A small network was shown many inputs. Here are its activations along a few directions, one row for each input.
Each table varies a few parts of the input and shows all the possible inputs, shuffled.
Descriptions start from the smaller parts, as in this example, which fits no table here: one of 3 separate values, together with either a single point or one of 9 places around a ring or (one of 6 places along a line, together with one of 8 places around a ring).
Shared parts are said once, and a part with two or three values counts as separate values.

Other details of the inputs vary at random and push rows far along two fixed directions, the same in every table; ignore that.

Rows:
row 1: [-30 -27  -4  16 -14   4 -14  -1  10   9 -18   0]
row 2: [ 42  31   2 -16  -4  14  15   0   8 -12   7  -5]
row 3: [-40   4  -9  11  -9  -6  -3  26  -5   7   2  28]
row 4: [-16  13 -10  -1  -1   3  -7   9   9   2  -9  18]
row 5: [-25 -16  -1 -14 -13  -1 -11   7   7   1 -29 -13]
row 6: [-36 -27  17  10  -2  -2 -21 -14  -5   5  -7  -3]
row 7: [ 9  5 -3 -1 22  3 -8  8 -6 -5 23  0]
row 8: [11 36 -5  1  2  1 11 18  1 -8  2 26]
row 9: [ 56  34  10 -18  -2  -5  10   8   6 -10  25  16]
row 10: [-12 -26   3 -14 -14   4   2  -8  17   8 -25 -22]
row 11: [25 19  4  0 23  1 11 15 -8  0 39 16]
row 12: [ 44  19   2  -2  24   2  24   7 -14 -15  36   2]
row 13: [-42   3  -3 -24  -9 -26 -19  33  -3   9   2  31]
row 14: [-45  10  12   5   3 -11  -9  15 -21   3  17  31]
row 15: [23 20 -1  1  0  5 22 -1 11  0  2 13]
row 16: [-14 -17  -4  16 -10   2   4  -5  12   7  -9  -7]
row 17: [ 27  14  -4  18  -4   5  16  -3   4 -14   0 -11]
row 18: [ 14  20  -8  -7   9   6  -5   4 -12  15   2   1]
row 19: [ 26 -10   1  18  -3  11   8 -26   2 -12   7 -10]
row 20: [-42   4  -2 -20  -8 -26 -30  33   0   6  -6  23]
row 21: [-23 -35  -3   2  -9   5 -10 -13  17   7 -37  -9]
row 22: [-18 -14  -4  16  -4  -1   0 -11   1   2   6   3]
row 23: [ 22 -11   5   2  18   6  -2  -1  -3  -4  17  -5]
row 24: [-17  10 -10  14  -6   4  -8  10   5   1   2  11]
row 25: [-21   6  -9  14  -1   2 -13  -1  -4  -4  12  14]
row 26: [  9  14   0   1  22  -3  -3  20 -13  -8  24  10]
row 27: [-39  12  13  10   5 -10 -17  12 -17  -2   9  20]
row 28: [ 40   2  21  12   7   5  25 -36  -1 -13  14 -27]
row 29: [  4  23  -5  13   1  -1  15   7 -14 -11  28  27]
row 30: [ 46 -25  -2  21  -1  10  22 -51   7 -28 -13 -57]
row 31: [ 34   8   8 -14 -10  14  12  -2  10  -5  -2  -4]
row 32: [-16  21  -7  -4  -2  -3   9  22  -2   2   0  36]
row 33: [ 13 -18   2 -17 -12   6  17 -12   9  -7 -22 -29]
row 34: [-35 -60   1 -18 -15 -19 -21 -19  23  12 -38 -38]
row 35: [-38 -18  -5 -21  -9 -18 -33   8  12   7 -16  -3]
row 36: [ 24 -37   0  -3   0  11  -1 -34   1  15 -32 -45]
row 37: [ 36   8  15  10   9   9  12 -35  -3 -19  12 -29]
row 38: [-10  20  -7  -6   7  -4 -11  23 -20  18  -3  16]
row 39: [ -3 -43  -4  -4   0   3  -2 -28   2  25 -34 -44]
row 40: [ 15  29  -5  -9   8   0  11  17 -23  15  12  19]
Description of these inputs: one of 5 places around a ring, together with either one of 2 separate values or one of 6 places along a line.
Q: The inputs of row 26 and row 23 match in every part but the place on the ring of 5. If row 20 is changed in the same way as row 26 into row 23, which row does it become?
A: row 9
Q: Start at row 28 and move only the place on the line of 6, one step at a time. The first step leads to row 22. Which rows follow, in order?
A: row 16, row 15, row 10, row 34
Q: Change only the choice among 2 separate values in row 7. List by row number the other rows that result.
A: row 18
Q: Start at row 3 and move only the place on the ring of 5, one step at a time. The first step leads to row 17. Which rows follow, in order?
A: row 24, row 1, row 16

Rows:
row 41: [-20   4  -4  -5  -1  -3  -7  20 -11  21   0  25]
row 42: [  2 -19 -14   6   0  -5  10  -6  12 -10 -10 -17]
row 43: [  2 -10   7  15  -4  -6   1 -20   4 -10   6  -8]
row 44: [-26   7   8   3   4 -16 -25  11 -12  -3  17  16]
row 45: [-37 -21   1  21 -14  -5 -18 -12   4  -5  -9  -3]
row 46: [ 48  12   3 -14   0   4  18 -13   2   1   3 -18]
row 47: [  2  45   3  13  12   3  11  24 -15   2  36  47]
row 48: [ 14  -7   5   0 -16   7  14 -18  19 -21 -20 -22]
row 49: [-28 -15   3 -19  -7 -12 -21   3   5   7 -24 -12]
row 50: [-32 -29  -1  -1   5   1 -13   0 -10  18 -16 -12]
row 51: [10 53 -3 -7 -3 -2  9 28 -6 11 22 48]
row 52: [  8 -16  -6  -6  10   5 -18  -3   7   2 -10 -19]
row 53: [-24  -8 -10   8 -10   5  -6  -2  -2  13 -24   1]
row 54: [ 8 58 -6  0 -9  4  7 28 -7  6 18 47]
row 55: [-37 -14   3   3   9  -3 -14   8 -10  12   4   6]
row 56: [-14 -23  -7  -3   2   4 -18   9  10  12  -5   4]
row 57: [  2  40  10   2   6 -12  -6  25 -15  -4  48  44]
row 58: [  8  46  11 -20   0  -7   4  36  -4  -8  31  44]
row 59: [-26  26   0  18  -2   3  -6  13 -10  -4  21  38]
row 60: [ 54   7   2  -7   6   8  23 -18  -5   0   1 -23]
row 61: [-32 -15  -1   3   3   2  -9  12 -12  19  -6  11]
row 62: [-12  11  -7  -9   8   0 -21  31   0  13  17  31]
row 63: [-22 -10  -3 -16  -3  -8 -19   2  -3  15 -22 -10]
row 64: [ 30  -1 -10  -4  11  -5  11  -4   1 -18   1 -26]
row 65: [ 39   5   8 -18  -5  -1  14 -12  10  -6  -2 -20]
row 66: [-31 -20   0  -9 -16  -8 -10  -2  15  10 -27  -3]
row 67: [-10 -18   9 -18  -4  -7 -10  -6   9 -11 -21 -22]
row 68: [ 46   9 -13  13  -2   8  30 -13  11 -26   1 -22]
row 69: [ 19 -19  -8   5   2  10   0 -15  18   1 -11 -17]
row 70: [  8  36  11 -15  -4  -5   8  31   0  -8  25  41]
row 71: [-29 -17   5  -8 -13  -7  -6   1  15  -4 -20   2]
row 72: [-23 -13  -1  -1  10   0 -14   2 -15  12 -13 -10]
row 73: [ 37  -3  -9  12  -2  19   8 -17  17 -10  -8 -19]
row 74: [-35 -31   3   8   4   1  -9  -3  -4  10  -7  -6]
row 75: [-21 -18 -13  -2   0 -10  -3  17   4   0  -1   4]
row 76: [  3  32   7   6   8   0   5  17 -14  -4  42  41]
row 77: [ 52  10   3  -9  -3   7  24 -15   5   0   2 -16]
row 78: [-42 -22   4   2   4  -7 -20  -1  -7   6   4   3]
row 79: [ 51  10   9 -13  -7   3  24 -12  12  -9   3 -15]
row 80: [ 46  21   3   0 -14   9  25 -16  15 -15  -6 -14]
row 81: [ 14  -3  -5   3  -2   4  12 -13   0   8 -13  -9]
row 82: [ 44   3  -8  -4   9  -2  22  -4   4 -18  12 -21]
row 83: [-20 -16  -4  10   2   5  -1  -5  -5  13 -15  -4]
row 84: [-25 -24   8   8  -5 -11 -15  -6   0   0   5   0]
row 85: [-31 -18   2  13   0  -2  -8 -12   0   0  -1   3]
row 86: [-32 -12  -2  20  -2   7  -5  -5  -3   2 -10  -1]
row 87: [ -7 -14   6   3   9  -2  -9 -18  -7  -8   1 -19]
row 88: [ 16   0  -2  -8   6   1   0  -9 -10   6 -12 -18]
row 89: [ 45   9   9   5  19   9  18 -22  -9 -14  11 -29]
row 90: [  8 -10  -4  18  -2  16  12 -19  -2  -1 -18 -22]
Q: The inputs of row 60 and row 81 match in every part but one. If row 58 is changed in the same way as row 60 into row 81, which row does it become?
A: row 71
Q: The inputs of row 64 and row 42 match in every part but one. If row 72 is changed in the same way as row 64 into row 42, which row does it become?
A: row 83
Q: What is each input in this table made of?
A: one of 5 places along a line, together with either one of 2 separate values or one of 8 places along a line
Q: Change only the choice among 2 separate values in row 52. List by row number the other rows that result.
A: row 64
Q: Which other rows agree with row 80 in the place on the line of 5? List them by row number.
A: row 45, row 48, row 53, row 54, row 59, row 68, row 73, row 86, row 90
